A small network was shown many inputs. Here are its activations along a few directions, one row for each input.
In each table, some parts of the input vary, and every possible input appears once, in random order.
Descriptions start from the smaller parts, as in this example, which fits no table here: one of 6 places along a line, together with either a single point or one of 11 places around a ring or (one of 3 separate values, together with one of 5 places around a ring).
Shared parts are said once, and a part with two or three values counts as separate values.

Table:
r1: [  33   22  -48  -25   21   -2  -71   43 -102  -36   31   72  -34   19
   -2   35]
r2: [  41   42 -117  -10   14  -10    2   21  -66  -42    6   62  -22   15
   30  -40]
r3: [  71 -100   11  -38    2   91  -56   39  -32  -13   -9  -12  -23  -16
  -18  -28]
r4: [-86   9  38  21 -37 -41  -9 -60  27   5 -30   9   3 -30  -3  86]
r5: [-64  81  51  15  30 -11  72 -55  46  51  19 -86   6   6  23  25]
r6: [ 22  15 -22 -25 -57  45 -34   7  50 -72  -1  25 -53 -16 -12 -43]
r7: [ 47  64   9  10  29  89 -13 -29  36 -44   0   8 -79  49  65  65]
r8: [-49 -19  39  19  53 -91  -4  47 -62  40 -10  59  19 -21  11  60]
r9: [-53  17   5  52  26 -85  61  29 -77  19 -31  40  53 -21  38 -48]
r10: [ 62 -90  -5  12  36  54 -70  59 -24 -62  15  34 -17  -6  15  46]
r11: [-51  50  88  60  26  12  56 -51  23  23 -51  -7 -27  27  24  77]
r12: [ 87 -33 -43 -44 -40  55 -26  56  -9   7  40 -30  47   7  -6 -69]
r13: [-35 -96  49  36  16 -37   0  14 -44   8 -16  17  48 -21 -43  82]
r14: [ 42  89 -28 -29  18  67  11 -32  41 -15  47 -70 -77  44  46  10]
r15: [-46 -20 -28  14   8 -79  55  -6   0  67   4  12  53  25 -37 -75]
r16: [  35   11  -72  -32   -8    9  -19   31  -42  -20   45   10   21   57
    3 -117]
r17: [ -9 -63  21  40 -20 -10  42  41  24  86 -38 -27  65 -19 -46 -61]
r18: [-29  47  26   8 -16 -61  53 -61  68  36 -15 -67  20 -12 -38 -31]
r19: [  3  33 -35 -14 -45  49 -77 -37  19 -68   5  24 -56   0  19  59]
r20: [ 38  84 -43 -30 -23  37 -24 -32  56 -47  14 -56  -9  17 -12 -64]
r21: [-55 -18  47  -1 -37 -57  35 -19  80   8 -18  12  10 -56 -15  -3]
r22: [  -4 -124   56  -40    2  -24   16   -6  -12   69   -6  -27   51  -48
  -40   35]
- The inputs of r18 and r20 match in every part but one. If r17 is changed in the same way as r18 into r20, which row does it become? => r12
- What is each input in this table made of? => one of 2 separate values, together with either one of 5 places around a ring or one of 6 places around a ring
- Which other rows does r16 become when the place on the ring of 6 takes its other values? List them by row number. => r1, r2, r3, r10, r12

Table:
r23: [ 12  22 -15  29   8 -52  54  36 -10  38  -4  21  18  16  51 -38]
r24: [ 58 -99 -42 -41 -22  18 -45  44  -3   6  28  -2  47   1 -50 -62]
r25: [-68 -13  79  51 -12 -39 -19 -20  10 -17 -46  20  -5  -9  -2  25]
r26: [ 69  81 -19  -5 -25 119 -47 -10  29 -96   6   5 -84  15  72  53]
r27: [-42 -10  96  49  14  -1  27 -38  22  44 -50 -49 -14 -13 -34  84]
r28: [ -5 -20 -52   3  59 -12 -39  22 -58 -19 -11  46 -15 -15 -34  29]
r29: [-22  27   2  20  32 -64   8  17 -51  -2   0  44 -10  -9  25  54]
r30: [ 75 102 -60 -45 -35  92 -11 -16  58 -49  32 -39 -71  26  46 -53]
r31: [  37 -103  -12  -29   -7   27  -91   39  -37  -29   15   28   26  -21
  -46   31]
r32: [-76   7  45   1 -22 -61  34 -42  27  16  10 -20  40  18  -4 -72]
r33: [  6  -8 -80 -30  21  -8  31  23 -31  28  22  28  34   0  -1 -52]
r34: [-43  13  58  -3 -10 -18  98 -54  43  80  -2 -81  34  -9 -23   1]
- What is each input in this table made of? => one of 2 separate values, together with either a single point or one of 5 places along a line

Table:
r35: [ -2  75   3 -20 -17  80 -11 -50  64 -42   7 -34 -60  24   1  -4]
r36: [ 69  42 -70 -13  -6  33 -36  27  11 -53  23   8 -35  37  43 -77]
r37: [ 63  22 -39 -44 -32  74 -51  17  55 -48  30  -6 -29  29   1 -65]
r38: [ 28  39 -27 -36  24 -14   9   5 -30  20  50 -22   8  29  23 -20]
r39: [-49   3  45  34  29 -24  -7  -5 -50 -18  -8  50  12   2  38  80]
r40: [ 62 -64 -67 -45 -32  48 -57  37 -15 -41  16  31  15 -30 -15 -26]
r41: [ -70    4   32   28  -33 -122   60  -12   13   40  -25    4   22  -31
   -5  -50]
r42: [ 11 -87  -1 -16   9   3 -63  28 -47 -21  -3  34  26 -37 -46  53]
r43: [-24  56  69  10 -16  37  -2 -37  40 -13 -13 -23 -47   0  13  77]
r44: [-18  76  38  42  11  -4  12 -27  -4 -18 -19  -8 -54   7  56  64]
r45: [ 13 -40   7   1  26  23  40   6  20  56   1 -41  32   8 -42   5]
r46: [ 40  -5  -6 -47 -11  14   5  -6   6  18  52 -47   4  15 -26   9]
r47: [-30 -43  69  25  -7   8 -19 -21 -24 -24 -13   9  15 -17   2  98]
r48: [-28 -51  41  28  -1 -29  66  -6  39  67 -41 -22  38 -15 -58 -15]
r49: [ -4  -3 -18  17  52  -6  39  15 -21  63  -3 -20  30  24   7 -25]
r50: [ 51 -31 -98 -24  -5   9 -42  52 -46 -38  16  63   5 -13  18 -36]
r51: [ -8 104 -25   3   9  46  -4 -41  23 -42   2 -17 -66  37  47 -26]
r52: [-11 -48 -28  -2  37 -30 -56  42 -76 -11   1  70  18 -16 -10  34]
r53: [-59 -29  63   6 -61 -84  44 -29  45  37 -28 -29  31 -48 -36 -39]
r54: [-33 -22  14  53  25 -64  74   4  -4  68 -46  -4  34  -3 -12 -36]
- The inputs of r37 and r36 match in every part but one. If r47 is changed in the same way as r37 into r36, which row does it become? => r39
- What is each input in this table made of? => one of 2 separate values, together with either one of 4 places along a line or one of 6 places around a ring
- Start at r46 and move only the place on the line of 4, one step at a time. The first step leads to r45. Which rows follow, in order? => r48, r53

Table:
r55: [ 39  29 -52  -7  11  20  -3  19  -1 -15  15   7 -14  23  27 -42]
r56: [-21  51  34  32  13 -31  37 -16   8  12 -13 -13 -22   9  25  25]
r57: [-47 -38  54  23  -2 -13  12 -18   7  29 -28 -11  27 -11 -25  17]
r58: [ -7  75 -14  -2  -2   5  21 -25  19 -20   6  -7 -36  13  31 -17]
r59: [ 39   6 -15 -20   8  73 -72   6 -32 -68  17  28 -40  -6  17  94]
r60: [-52  -3  26  33  17 -40  26  -5 -18  19 -29  26  14 -13   6  21]
r61: [ 26 -19 -56 -11   8 -19 -14  38 -25  -8   7  36   7  -8  -4 -31]
r62: [ 31 -51 -30 -24 -18   6 -20  23   3   1   5   3  18 -18 -35 -32]
r63: [ 33  -2 -24 -24 -28  46 -14  -1  32 -17  11 -18  -2   8   1 -49]
r64: [-24 -34  -6   2  14 -48  -8  25 -45  12   8  45  36  -3   2   0]
r65: [ -8 -66  10 -12  -7 -26   0  15 -18  31   4   6  44 -21 -36   8]
r66: [  9  38  11 -10  -7  31  10 -31  38   3   8 -53 -24  18  -4 -15]
r67: [-16  16  62  21  -6  -4  23 -29  32  22 -12 -50  -9  10  -5  21]
- What is each input in this table made of? => either a single point or (one of 2 separate values, together with one of 6 places around a ring)
- Which other rows does r66 become when the place on the ring of 6 takes its other values? List them by row number. => r57, r62, r63, r65, r67
- Which other rows does r62 become when the choice among 2 separate values takes its other values? List them by row number. => r61
